Look-ups in named tables: a row name and a column name give one cell, copied from the table.

Gedisob:
        Tegegus    Gil  Bigamun    Maf  Mapid    Bab  Gokepus  Budog
Ret       60903  42768    62547  67798  63672  70506    59452   3293
Tasefi    46299  20108     8028  13896  14254  13760    14770  23955
Naku      60041  49995    66443  71034  67476  73165    64163   6749
Vil       59840  45374    69655  73931  70600  75648    66758   6881
Vos       64530  45124    62921  67788  63565  71987    58827   5571
Foz       24733  14860    12116   3473   8136   5063     7570  60801
Zom       24334  28664    18179   8185  12975  11134    12601  57680
Guduv     55335  47032    84014  87352  84997  85341    82016   2886
Lidap     48786  14733    10270  16166  16374  15411    16502  28885
Lek       64979  46554    62407  68505  63732  71461    59892   9201

Mapid of Vos = 63565
Tegegus of Lek = 64979
Maf of Vil = 73931
Budog of Vos = 5571
Bab of Tasefi = 13760
Maf of Naku = 71034
Gil of Guduv = 47032
Maf of Tasefi = 13896
Bab of Vil = 75648
Bab of Zom = 11134
Row with the largest Gil: Naku

Duvate
         Dizudo   Kitaz  Rafeged  Gukisif  Godas     Mag     Kef  Pegidod
Golatak  -0.186   0.089   -0.211   -0.039  0.082   0.054   0.282    0.038
Lukane   -0.407   0.066    0.017   -0.359  0.428  -0.124   0.354   -0.012
Peminin  -0.292   0.347   -0.369    0.064  0.825   0.045  -0.249    0.337
Vez       0.042   0.386   -0.534   -0.101  0.077  -0.042  -0.182   -0.167
Kigalim   0.186  -0.033   -0.360    0.272  0.382   0.003  -0.063    0.144
Nolede    0.043   0.104   -0.137   -0.196  0.385  -0.042  -0.473    0.061

Dizudo of Lukane: -0.407
Kef of Lukane: 0.354
Godas of Vez: 0.077
Rafeged of Vez: -0.534
Rafeged of Lukane: 0.017
Kitaz of Nolede: 0.104
Dizudo of Peminin: -0.292
Rafeged of Nolede: -0.137
Godas of Kigalim: 0.382
Kitaz of Peminin: 0.347
Kitaz of Vez: 0.386
Kef of Peminin: -0.249
Kitaz of Golatak: 0.089
Godas of Golatak: 0.082
Godas of Peminin: 0.825
Dizudo of Nolede: 0.043
Pegidod of Lukane: -0.012
Rafeged of Golatak: -0.211
Pegidod of Vez: -0.167

Pufaluv =
,Sesefi,Zomapi,Mumup,Bef,Tofinol,Vuri,Raf,Bot
Veke,15801,-7400,38192,20180,8997,-1112,21104,12153
Bobami,-31563,33652,-26179,10444,-44610,32374,13672,7332
Samibep,3046,-2443,-16478,24061,-65345,49982,22586,-7888
Rig,31622,-219,2954,12466,-99694,-52203,-13727,16681
Kapa,-47976,35023,-27966,23440,95408,-31791,53467,-5428
Begu,-48155,22150,5164,-17272,-52089,-13405,-50420,-21852
Liv,33781,17342,-5018,-29823,46628,32276,-27206,15944
Fifus,-36213,37376,-33282,-6420,-3484,-5885,-37827,1730
Kida,16827,-15866,41658,-14992,-20760,19240,37914,-26364
Guvil,-79313,-14071,32781,-5300,-29726,51056,-27591,6568
Bog,6794,-24509,-26589,22350,-56651,56235,-31726,-16904

What is the Bef of Kapa in Pufaluv?
23440
What is the Tofinol of Bog in Pufaluv?
-56651
What is the Bot of Guvil in Pufaluv?
6568
What is the Vuri of Bobami in Pufaluv?
32374
What is the Mumup of Kida in Pufaluv?
41658
What is the Zomapi of Rig in Pufaluv?
-219
What is the Zomapi of Fifus in Pufaluv?
37376

Goloseb.tsv
	Mal	Kasun	Vulina	Zibize	Lufin	Guz	Venelir	Zos	Sived
Sev	100	98	64	110	136	152	136	70	103
Dil	65	83	54	77	103	93	89	117	106
Lorasep	67	52	57	79	97	76	98	100	95
Gelosa	137	162	139	143	86	107	138	159	159
Zevu	129	68	132	117	138	165	94	66	76
Livur	40	152	30	45	94	88	138	47	123
Lepore	157	192	116	158	160	122	193	134	156
Vem	32	125	28	47	97	135	103	74	130
Menifif	176	115	190	153	81	113	75	78	86
Dodumit	129	179	99	122	156	118	187	99	131

Guz of Dil: 93
Kasun of Dil: 83
Zos of Sev: 70
Kasun of Sev: 98
Venelir of Sev: 136
Zibize of Zevu: 117
Mal of Livur: 40
Guz of Gelosa: 107
Mal of Lorasep: 67
Sived of Zevu: 76
Venelir of Dodumit: 187
Guz of Menifif: 113
Kasun of Zevu: 68
Guz of Livur: 88
Zibize of Livur: 45
Zibize of Dodumit: 122
Lufin of Menifif: 81
Kasun of Lorasep: 52
Mal of Dodumit: 129
Zos of Menifif: 78
Which row has the largest Lufin? Lepore

Biveron
         Guroneg   Gigun
Rol        0.346   1.562
Kavisod    9.021   8.027
Romob      4.658  -3.625
Zumega    -5.676   6.085

Gigun of Rol: 1.562
Guroneg of Zumega: -5.676
Gigun of Romob: -3.625
Guroneg of Rol: 0.346
Guroneg of Kavisod: 9.021
Gigun of Kavisod: 8.027
Guroneg of Romob: 4.658
Gigun of Zumega: 6.085
Which row has the largest Gigun? Kavisod

Ran:
cols = Fige, Tir, Kod, Raf, Zosa, Donusan, Kuvobof
Damo: [-85.632, -51.443, -64.826, -15.489, 36.114, -42.480, -51.443]
Gifaset: [-52.594, -13.126, 38.304, -26.939, -54.803, -32.936, -13.126]
Besa: [-22.989, -22.094, 36.254, -28.709, 34.718, 51.086, -22.094]
Vumutet: [-19.780, 2.779, -13.878, 43.160, -0.901, -32.397, 2.779]
Litesil: [-7.991, -34.322, 14.638, -0.074, -25.284, 19.646, -34.322]
Pob: [-17.861, 12.090, 3.633, 27.106, 60.283, -77.387, 12.090]

Donusan of Pob: -77.387
Raf of Damo: -15.489
Zosa of Vumutet: -0.901
Donusan of Gifaset: -32.936
Raf of Litesil: -0.074
Kod of Gifaset: 38.304
Donusan of Litesil: 19.646
Raf of Vumutet: 43.160
Kuvobof of Litesil: -34.322
Raf of Besa: -28.709
Kod of Pob: 3.633
Tir of Vumutet: 2.779
Row with the largest Raf: Vumutet

Table Popur
         Gilesu  Nivap    Zos  Gozib
Tos       -4988   5519   5526  -1161
Rinotop   -5738   5690   8491   1159
Tuzi      -2943   3562   2760  -5495
Saleka    -2929   3417   4236  -5454
Rik       -6412   6893  -4496  -1588
Kome      -2837   3113   4768  -5589
Dun       -2859   3295   3728  -5598
Fug       -5219   5748   3450  -1406
Pupes     -5099   5530   4227  -1689
Kif       -3207   4347  -1446  -5399
Maf       -7408   7065    719   1562

What is the Gozib of Fug in Popur? -1406
What is the Gilesu of Pupes in Popur? -5099
What is the Gozib of Rinotop in Popur? 1159
What is the Nivap of Saleka in Popur? 3417
What is the Nivap of Tuzi in Popur? 3562
What is the Gilesu of Maf in Popur? -7408
What is the Gozib of Saleka in Popur? -5454
What is the Zos of Dun in Popur? 3728
What is the Gilesu of Kome in Popur? -2837
What is the Nivap of Dun in Popur? 3295

Konopul
         Toruk  Gapi  Suken  Ruga  Fogi
Dil        246   142    173   144   111
Kavilok    116   131     14    69    44
Rit         49    38     69    39   160
Nev        241   227     19   190    88
Rivol      176   163    174    23    86
Sune        33    20    251   145   113
Rirugi     255    84     43   247   191
Nadimu     206    23    220   144   117
Bar         60    85    116    16   243
Zag         36   195    200   142   177
Tet         84   217      4    26   226
Zon         65    48    165   183   206
Nukone     228   177    159   230    26

What is the Suken of Rit in Konopul?
69
What is the Fogi of Zag in Konopul?
177
What is the Fogi of Dil in Konopul?
111
What is the Gapi of Zag in Konopul?
195
What is the Fogi of Nadimu in Konopul?
117
What is the Gapi of Rit in Konopul?
38
What is the Ruga of Sune in Konopul?
145
What is the Toruk of Sune in Konopul?
33
What is the Gapi of Rivol in Konopul?
163
What is the Gapi of Tet in Konopul?
217
What is the Suken of Rirugi in Konopul?
43
What is the Toruk of Nadimu in Konopul?
206
Row with the largest Fogi: Bar

